These are the activations of a small neural network, seen along a few directions. Each row is one input.
Each table varies a few parts of the input and shows all the possible inputs, shuffled.
Descriptions start from the smaller parts, as in this example, which fits no table here: values(3) and (point or ring(9) or (line(4) and ring(8))).
Shared parts are said once, and a part with two or three values counts as separate values.

A family of inputs:
x1: [-28 -27 -34 -12  61  -5  59  15  21   3 -10 -30   7  -8  -4  20]
x2: [-14 -34 -28 -13  76 -18   0 -19   7  18 -19  -7   1  25 -22  30]
x3: [ 27  22  -7  -3  24  42  45  24  22 -10 -16 -41 -13  38  -8 -19]
x4: [  4  49   2 -27 -11  18  36  48   2 -46   9 -19  -8  37 -10 -11]
x5: [ 58  26  24  14 -27  17 -46  15  -8  -3 -45  20   0  26 -12  -1]
x6: [ 63  13  26   8   1  39 -31 -15  23  45  21  14 -13   4  -6   0]
x7: [-14  12 -21  13  30 -22 -29   1  -2 -27 -67  10  -5  49 -26  16]
x8: [-73 -17  -7   6  -8 -43  -6 -17 -40 -16  -2   8  14 -34   8  19]
x9: [-27 -36  -4 -15 -30 -21  27  -7  -9  -7  58   6  -3 -45  33 -15]
x10: [ 27 -10  11  21 -49 -23 -48 -46  -8  34   0  29   4 -27   9   2]
x11: [-68   0  -6  -4  12 -38   3  16 -25 -40 -26  -3  29   0 -11  38]
x12: [ 24  42   7  16   1   0 -24  11  -5 -12 -57  18   1  57 -27  10]
x13: [-12  39  17  18 -27   4  -8  34 -29 -46 -28 -14  11  50 -17  -3]
x14: [-26 -13 -23  11  42 -46 -16  -9 -11 -13 -53  20  18  14 -13  41]
x15: [ 10 -11   1  -5 -56  -8  13  -1  -6   1  69  -5   0 -43  31 -25]
x16: [-15 -50 -30  -9  63  -8  -7 -48  -7  31   3  18   6 -16   0  15]
x17: [ 71   1  16  -3   6  43 -30   8   8  30 -10 -10 -20  38 -17  -9]
x18: [ 40  25  -3   1  42  31  -8  10  15  16 -21  -3 -12  65 -22  11]
x19: [ -7 -55  -9  -4   2   8  40 -26  18  36  33  -8  -4 -50  28 -11]
x20: [ 51  19  36  20 -42  11 -50 -24  -3   6 -17  27   1  -3 -13  -9]
x21: [ 29  27  29  -9 -55  19  11  20   4 -16  53 -12 -16 -18   6 -32]
x22: [-57  38  -5   5   7 -16  -9  35 -10 -49 -38  -4   9  35 -15  18]
x23: [-39  34 -25 -21  25  -9  34  50  12 -50   2 -14 -10  31  -6  -7]
x24: [-39 -33 -28 -12  47  -6  50 -23  13  25  12  -9   4 -42  10 -13]
x25: [ -1   3 -27 -15  68  14  -9   5  24   6 -33  -2 -14  51 -29  28]
x26: [  7 -55  -4  -7  19  -1 -17 -54   8  52  24  23  -5 -22  13  11]
x27: [ 40 -20   4   3  -2   9 -33 -49  16  61  35  15  -1 -18  13  -8]
x28: [-20  15 -30 -11  56  20  47  31  39  -8 -24 -28 -10  25 -12  -3]
x29: [ 50  20  19 -15  -9  51  24  26  29  16  -4 -37 -21   8  -5 -34]
x30: [ 26 -23   0   3 -20  22  25 -23  25  42  43 -12   8 -47  24 -32]
x31: [ 13  24  46  21 -73  14 -31   8 -22 -17  14  -2   5 -14  -3  -6]
x32: [-49 -11 -29 -16  28 -42  43  28  -8 -37  16 -26  -3   4   2   7]
x33: [-54 -22 -29  -7  15 -40  38   3 -20 -14  40  -1  -3 -33  22 -12]
x34: [ 21  27  34  20 -55  17 -32  39 -31 -34 -16 -15   3  20   2 -12]
x35: [-11 -31   7  17 -17 -38 -34 -50  -8  28  -9  46   6 -26  13   4]
x36: [-35 -12 -18   8  26 -45 -24 -41 -16  12 -31  41   7 -26   6  29]
x37: [ 52   3  22  -1 -22  58  29   9  29  22  27 -15  -3 -30   0 -18]
x38: [-10   3  23  11 -72  -8 -28 -13 -22   1  27  15  26 -45  22   9]
x39: [ 35  33  19 -17 -36  25  10  48  -2 -34  22 -22 -14  14   7 -41]
x40: [-49 -14  18  11 -39 -27 -16 -16 -22  -3  19  29  21 -43  30  12]
- What is each input in this table made of? => ring(5) and ring(8)
- Changing only the ring(5) part turns x9 into x35. The same change can be made to x33. Which row results? => x36
- Changing only the ring(5) part turns x11 into x1. The same change can be made to x13. Which row results? => x3
- Change only the ring(5) part in x28. List by row number the other rows that result. => x7, x22, x23, x25
- Change only the ring(5) part in x37. List by row number the other rows that result. => x6, x20, x21, x31

A family of inputs:
x41: [ 19  33  13  16  -9  19  -2  21   7 -14 -36 -20  -7  33 -15 -12]
x42: [ 36  26   5  -4  12  25 -15  18   8  -4 -14  -3 -12  50 -19   1]
x43: [ 34  25   7   6   1  21  -6  21   5 -10 -29 -10  -5  38 -21  -5]
x44: [-27 -24 -23 -10  44 -26  -9 -21  -4   8  -9  16  -1   6  -7  25]
x45: [ 12  -7  20  16 -38   6 -11 -27   2  22   8   5   6 -34  20 -15]
x46: [  7  -4  20   8 -38   2 -13 -14  -5  12  30   7   9 -34  16  -9]
x47: [-29 -23 -21   3  33 -26   1 -14  -8   3 -24   9   7  -5  -6  21]
x48: [ 11  34  15   4 -11  21  -4  31   2 -25 -16 -16   0  36 -17  -6]
x49: [ 27 -15  13   7 -27  10 -15 -23  -1  27  15  14   8 -29  15  -7]
x50: [ -1 -24 -32 -33  46  32  93  16  42  11  57 -51 -17 -19  21 -35]
x51: [ 14  37   7  -6 -16  11   0  38  -4 -34  -5  -5  -7  38 -14  -5]
x52: [ 30 -16  12  -6 -15   8 -25 -28   1  31  29  21  -4 -20  12  -5]
x53: [-49 -14 -14   2  23 -31   4  -4 -13 -12 -11   1   9  -8  -2  20]
x54: [-44 -17 -14   9  23 -31   4 -13  -5   0 -33  -2   5 -11  -1  14]
x55: [-47 -10 -20  -9  17 -39   7   5 -17 -20  -1  14   4  -8   0  23]
x56: [ 10   0  14  -3 -44  -5  -9  -5  -9   4  39  19   4 -33  19  -5]
- What is each input in this table made of? => point or (values(3) and line(5))
- Change only the values(3) part in x42. List by row number the other rows that result. => x44, x52

A family of inputs:
x57: [ -3   3  62  18 -87 -21 -20 -29 -31   8  27  37  12 -57  22 -11]
x58: [-15 -13  39  -4 -80 -14 -43   5 -22  -6  74  11  -8 -51  29 -24]
x59: [ 22  73  29 -21 -35  -4 -23  53 -38 -53 -25  14  -8  75 -35   1]
x60: [ 39  51   8  10   0  47  51  84   8 -43  -3 -57   5  28 -17 -24]
x61: [ 70 -38  13  -8 -14  22 -20 -49  42  74  35  20   7 -45   8  -7]
x62: [-62 -27 -49  -7  43 -30  94   3 -15 -16  12 -33  25 -42   1  15]
x63: [ 65  19  20  16  22  50  14  19  44  16 -51 -39 -16  73 -53  -9]
x64: [ 42  43  14  17 -18  10 -64  48 -21 -47 -48  24  -4  87 -29  16]
x65: [-61 -30 -38  23  19 -67  -6 -32 -25 -25 -66  37  27 -13   2  48]
x66: [ 57  56 -23 -26   9  43  38  68  27  -5   2 -36 -20  57  -4 -20]
x67: [-90 -17  -9 -13  34 -76 -11   6 -39 -35  -7  35  12  -3   1  34]
x68: [ -3  60  21   0 -31  44  25  62  11 -65 -10 -40  -1  52  -8 -30]
x69: [ 39 -15  -3   0 -30  23  20   5  25  61  81   3   2 -60  44 -28]
x70: [-41 -72 -28 -16  90 -24  17 -47  23  33  -7  -9 -11  26 -23  33]
x71: [-45 -54 -40   4  89 -17  68 -30  23  12 -19 -12 -19 -23  -6 -11]
x72: [ 21 -28  37 -24 -34  31  12 -19  -6   0  97 -20 -11 -48  50 -26]
x73: [ 54  67   9  32  -8   9 -35   9  -6  -8 -73  -9   8  66 -48  -1]
x74: [ 44 -31  31  18 -30  34 -39 -70   1  69 -15  22   9 -53  18  -7]
x75: [-52 -11 -41  29  54 -65 -17 -44  -2  10 -63  15  31 -22  -6  41]
x76: [ 27 -31  38  18 -63 -11 -76 -44 -32   7  26  59   6 -19  25  -1]
x77: [-40 -41 -52 -17  79 -23 -17 -42 -10  36 -50  22  12  -2 -10  49]
x78: [-90 -15 -52 -23  12 -77  11  26 -33 -34   8   9  16 -28  -7  19]
x79: [ 42  -9  31   7 -35 -10 -81 -74 -11  36  23  35   6 -26  23  -6]
x80: [ 42 -30  20   4  -8  42   5 -37  32  58  68  10 -37 -47  21 -22]
x81: [-59 -27 -60   0  57 -29  84   4  27  19  -6 -28   7 -37  26  12]
x82: [-95 -12 -56 -24  24 -38  47  11 -15 -26  31   3  28 -14   0  21]
x83: [-10  56  36   2 -47  11 -10  67  -8 -72 -26 -44 -27  51 -14 -20]
x84: [ -8   4  17  -7 -69  20  -8   3   8   4  85  16  20 -62  43 -17]
x85: [ 56  31  11 -18  43  64  11  33  39 -17 -10 -31 -61  74 -18 -25]
x86: [ 57  37  15  11  16  55 -26  11   6   9 -88 -16  -9  63 -35   0]
- What is each input in this table made of? => values(3) and ring(10)
- Changing only the ring(10) part turns x59 into x64. The same change can be made to x57. Which row results? => x76
- Change only the values(3) part in x75. List by row number the other rows that result. => x73, x79
- Change only the ring(10) part in x77. List by row number the other rows that result. => x62, x65, x67, x70, x71, x75, x78, x81, x82
